A small network was shown many inputs. Here are its activations along a few directions, one row for each input.
Each table varies a few parts of the input and shows all the possible inputs, shuffled.
Descriptions start from the smaller parts, as in this example, which fits no table here: one of 4 places along a line, together with either a single point or one of 9 places along a line or (one of 3 separate values, together with one of 8 places around a ring).
Shared parts are said once, and a part with two or three values counts as separate values.
In the rows, 128 means zero.

Table:
x1: [116 125 105 144 137 128 159 147 157 148 127 100 137 138 126 152 154 105]
x2: [118 138 117 151 125 159 126 117 147 147 107  91 125 159 137 132 148 135]
x3: [139 132 126 150 127 118 135 156 129 139 140 154 133  86 122 108  86 133]
x4: [131 129 134 146 111 160 146 110 151 136 102 109 124 150 147 131 139 114]
x5: [133 130 123 151 141  99 134 166 115 159 152 133 144  87 113 109 112 136]
x6: [106 114 128  27 125 120 109  78 100  27  96 147 112 173 126 198 158  90]
x7: [149 132 153 155 115 132 122 125 109 145 128 143 133 101 136  86 102 145]
x8: [123 123 121 139 137 137 144 130 171 155 140  97 125 159 137 136 158 131]
x9: [141 128 141 144 141 111 122 147 130 165 168 130 131 112 124  90 122 162]
x10: [137 142 137 155 128 132 101 135 104 158 134 122 127 110 124  87 108 166]
x11: [123 116 144  31 125  94  78  88  54  32 126 190 118 124 110 154 120 117]
x12: [121 127 108 143 125 147 160 138 171 126 114 121 127 137 135 152 129 101]
Changing only one part turns x10 into x2. The same change can be made to x9. Which row results?
> x8
Describe the family of inputs behind these rows.
> one of 2 separate values, together with either a single point or one of 5 places around a ring
Change only the choice among 2 separate values in x6. List by row number the other rows that result.
> x11

Table:
x13: [146 123 142 155 126 123 131 143 150 146 163 159 128  99 129  88  81 145]
x14: [136 145 125 181 146 126 114 167 125 204 150  86 128 106 123  86 117 182]
x15: [136 116 137  90 118 117 115 114 119  81 143 178 112 111 128 127 106 125]
x16: [126 120 155  62 128 106  81  77  76  85 136 148 126 154 122 130 154 139]
x17: [121 131 113 152 153  99 126 170 132 159 161 113 138  98 116 116 117 149]
x18: [107 132 128  63 140 109  74 103  78  74 117 126 119 149 116 148 146 148]
x19: [148 126 145 104 124 117 130 132 129 110 139 172 118 116 126 108  94 136]
x20: [112 128 105 108 121 120 117 126 100  86 119 158 135 110 109 163 120 102]
x21: [125 130 119  98 154  94 124 159 111 123 139 130 130 119 110 140 127 142]
x22: [126 131 152  84 108 130  98  80  71  63  84 146 122 131 138 134 121 119]
x23: [117 142 101 174 129 124 135 155 129 149 133 137 152  93 111 115 105 121]
x24: [113 120 113  85 146  95 108 141 103  92 144 135 121 115 112 157 137 129]
x25: [134 128 155  71 114 132  80  78  98  68 119 166 108 143 137 125 105 145]
x26: [143 127 138 169 120 121 146 151 128 147 128 136 142  80 139 103  92 123]
x27: [138 117 139 152 140  96 134 149 131 167 180 138 144 106 120  90 131 138]
x28: [115 138 109 214 117 198 182 129 229 209 104  30 127 192 164 144 178 133]
x29: [108 138 125  88 118 132  83  87  74  69  91 146 129 144 115 156 124 120]
x30: [155 130 151 179 133 125 120 146 124 219 169 109 133 112 130  68 126 173]
x31: [154 142 147 199 112 148 135 147 121 188 114 109 132  90 140  67  98 153]
x32: [146 127 144 118 121 116 146 139 107 112 105 153 134 100 132 127 102 113]
x33: [ 98 111  95 104 124 167 175 104 200  98  98  86 112 191 147 208 197  61]
x34: [157 140 151 184 118 148 120 143 145 187 149 131 114 103 138  56  88 177]
x35: [ 98 119 114  85 115 183 141  66 175  88  71  71 104 235 155 208 197  82]
x36: [109 122  90 181 134 171 192 140 234 166 114  62 132 175 160 168 179  93]
x37: [128 107 138  82 135  92 117 117 102 100 164 159 129 120 115 134 150 118]
x38: [132 155 113 208 125 156 123 153 124 196 125 112 144 105 113  86 101 156]
x39: [126 140 111 121 129 118 132 145 107 117 113 153 143 113 106 145 109 113]
x40: [143 115 148  97 146  93 133 135 109 131 161 155 137 127 111 117 137 130]
x41: [114 124 100 126 130 163 196 127 215 131  92  77 121 202 147 191 186  76]
x42: [131 116 137 105 115 120 131 118  97  76 113 159 126  98 130 139 114  98]
Describe the family of inputs behind these rows.
> one of 5 places along a line, together with either a single point or one of 5 places around a ring
List by row number the other rows that have the place on the line of 5 in common with x27.
> x13, x17, x23, x26, x36
Start at x16 and move only the place on the ring of 5, one step at a time. The first step leads to x25. Which rows follow, in order?
> x22, x29, x18
Change only the place on the line of 5 in x35. List by row number the other rows that result.
> x28, x33, x36, x41

Table:
x43: [108 112 134  17 117 117  96  67  81   7  94 168 111 161 124 195 144  87]
x44: [141 138 143 147 123 123 111 131  94 143 127 141 136 101 123  93 100 148]
x45: [138 121 130 137 132 109 147 150 132 132 144 148 138  96 127 119 112 119]
x46: [141 128 146 115 133 109 104 128 103 130 152 151 126 114 120 100 110 155]
x47: [126 135 117 160 119 164 148 128 170 153 110  99 121 149 142 134 134 124]
x48: [129 135 131 155 121 150 131 121 134 151 111  99 128 139 139 118 140 134]
x49: [138 134 132 155 121 136 128 139 132 143 131 137 126 104 131 103  98 140]
x50: [125 130 121 124 143 100 119 153 108 127 146 140 136 101 112 122 115 138]
x51: [124 121 115 144 129 138 166 138 169 143 126 110 132 142 134 147 149 101]
x52: [112 129 106 131 140 129 139 140 145 139 130 102 131 145 121 150 156 121]
x53: [126 124 133 122 131 133 119 113 140 140 139 112 123 155 134 128 150 140]
Describe the family of inputs behind these rows.
> either a single point or (one of 2 separate values, together with one of 5 places around a ring)
